Look-ups in named tables: a row name and a column name give one cell, copied from the table.

piti:
,memolo,zir,kuvina,tobuke,veki
vuvufe,4.636,3.936,5.887,2.956,3.624
mub,4.036,8.711,2.881,4.762,3.713
daba,4.326,4.430,4.325,4.095,5.058
tetobob,4.036,4.418,3.158,3.127,4.472
sobun,5.141,0.338,4.762,5.157,3.972

vuvufe, zir -> 3.936
tetobob, tobuke -> 3.127
daba, zir -> 4.430
sobun, veki -> 3.972
mub, tobuke -> 4.762
vuvufe, veki -> 3.624
tetobob, zir -> 4.418
tetobob, memolo -> 4.036
daba, tobuke -> 4.095
mub, memolo -> 4.036
daba, kuvina -> 4.325
tetobob, kuvina -> 3.158

Table kuvalup
cols = sinuza, nifipo, kam, metu, penosat, nul, kenu, zis, sem, rog
pedipe: [-8.53, -1.96, -0.27, -6.32, -4.50, 0.96, -3.00, -7.94, 3.95, -1.15]
ravag: [-8.88, -4.31, -8.12, -1.81, -4.38, 1.68, 3.19, -9.08, 2.46, -1.43]
nurir: [-6.35, -4.62, -9.43, -7.26, -4.89, 1.57, 1.45, -6.72, 1.65, -0.84]
ripi: [-5.51, -3.35, -9.12, -8.34, -0.45, -1.49, 2.16, -7.18, -2.99, -0.14]
bivib: [-4.86, -3.09, -4.53, -7.34, 3.64, -4.77, 6.34, -6.65, -7.73, 1.14]

What is the kenu of nurir in kuvalup? 1.45
What is the nifipo of pedipe in kuvalup? -1.96
What is the sem of nurir in kuvalup? 1.65
What is the kenu of bivib in kuvalup? 6.34
What is the rog of pedipe in kuvalup? -1.15
What is the nul of ripi in kuvalup? -1.49
What is the metu of pedipe in kuvalup? -6.32
What is the nifipo of ripi in kuvalup? -3.35
What is the nifipo of nurir in kuvalup? -4.62
What is the rog of ripi in kuvalup? -0.14
What is the sem of pedipe in kuvalup? 3.95
What is the kenu of ripi in kuvalup? 2.16
What is the rog of bivib in kuvalup? 1.14
What is the penosat of ripi in kuvalup? -0.45
What is the nul of nurir in kuvalup? 1.57

Table vobufe
	pom	kozaz	sofun	kan	pipomen	sibo	rukofu
voz	6.9	2.4	7.9	2.8	1.2	2.9	5.3
bek	5.3	3.9	4.7	7.2	7.3	7.5	4.9
fatoki	1.9	2.9	1.7	6.9	5.2	4.7	6.4
bopo	3.1	8.2	1.8	8.2	6.4	7.4	4.8
vufak	4.1	5.3	3.2	3.1	4.5	2.9	4.4
nof	3.5	5.1	7.2	4.0	5.7	2.8	0.8

What is the rukofu of fatoki in vobufe? 6.4
What is the rukofu of nof in vobufe? 0.8
What is the sibo of nof in vobufe? 2.8
What is the pipomen of vufak in vobufe? 4.5
What is the kozaz of nof in vobufe? 5.1
What is the kan of fatoki in vobufe? 6.9
What is the pom of vufak in vobufe? 4.1
What is the pipomen of bopo in vobufe? 6.4
What is the kozaz of bek in vobufe? 3.9
What is the sibo of bek in vobufe? 7.5
What is the rukofu of voz in vobufe? 5.3
What is the kozaz of fatoki in vobufe? 2.9
What is the sibo of bopo in vobufe? 7.4
What is the rukofu of bopo in vobufe? 4.8
What is the kan of vufak in vobufe? 3.1
What is the pipomen of nof in vobufe? 5.7

raza:
	daz	guziz	tevu	gude	sop
feko	-0.32	-0.27	-0.49	-0.18	-0.18
muzegap	-0.44	-0.18	-0.10	-0.24	-0.03
kuv	-0.17	-0.36	-0.05	-0.27	-0.46
gego	-0.43	-0.19	-0.50	-0.21	-0.01
nipo	-0.45	-0.53	0.65	-0.59	-0.74
tupifi	-0.56	-0.31	-0.13	-0.55	-0.21
kavus	-0.51	-0.25	-0.16	-0.52	-0.15
bidema	-0.46	-0.39	-0.08	-0.63	-0.44
sog	0.00	-0.27	-0.84	0.07	-0.30
sunaz	-0.24	-0.15	-0.53	-0.06	-0.01
zitoti	-0.52	-0.25	-0.14	-0.44	-0.18

What is the tevu of sunaz in raza? -0.53
What is the tevu of kavus in raza? -0.16
What is the daz of zitoti in raza? -0.52
What is the gude of gego in raza? -0.21
What is the daz of kuv in raza? -0.17
What is the gude of bidema in raza? -0.63
What is the sop of nipo in raza? -0.74
What is the tevu of tupifi in raza? -0.13
What is the sop of muzegap in raza? -0.03
What is the daz of tupifi in raza? -0.56
What is the tevu of gego in raza? -0.50
What is the guziz of gego in raza? -0.19
What is the guziz of nipo in raza? -0.53
What is the sop of kuv in raza? -0.46
What is the gude of feko in raza? -0.18
What is the guziz of kavus in raza? -0.25
What is the gude of muzegap in raza? -0.24
What is the guziz of sunaz in raza? -0.15
What is the daz of feko in raza? -0.32
What is the guziz of tupifi in raza? -0.31
Which row has the largest tevu? nipo

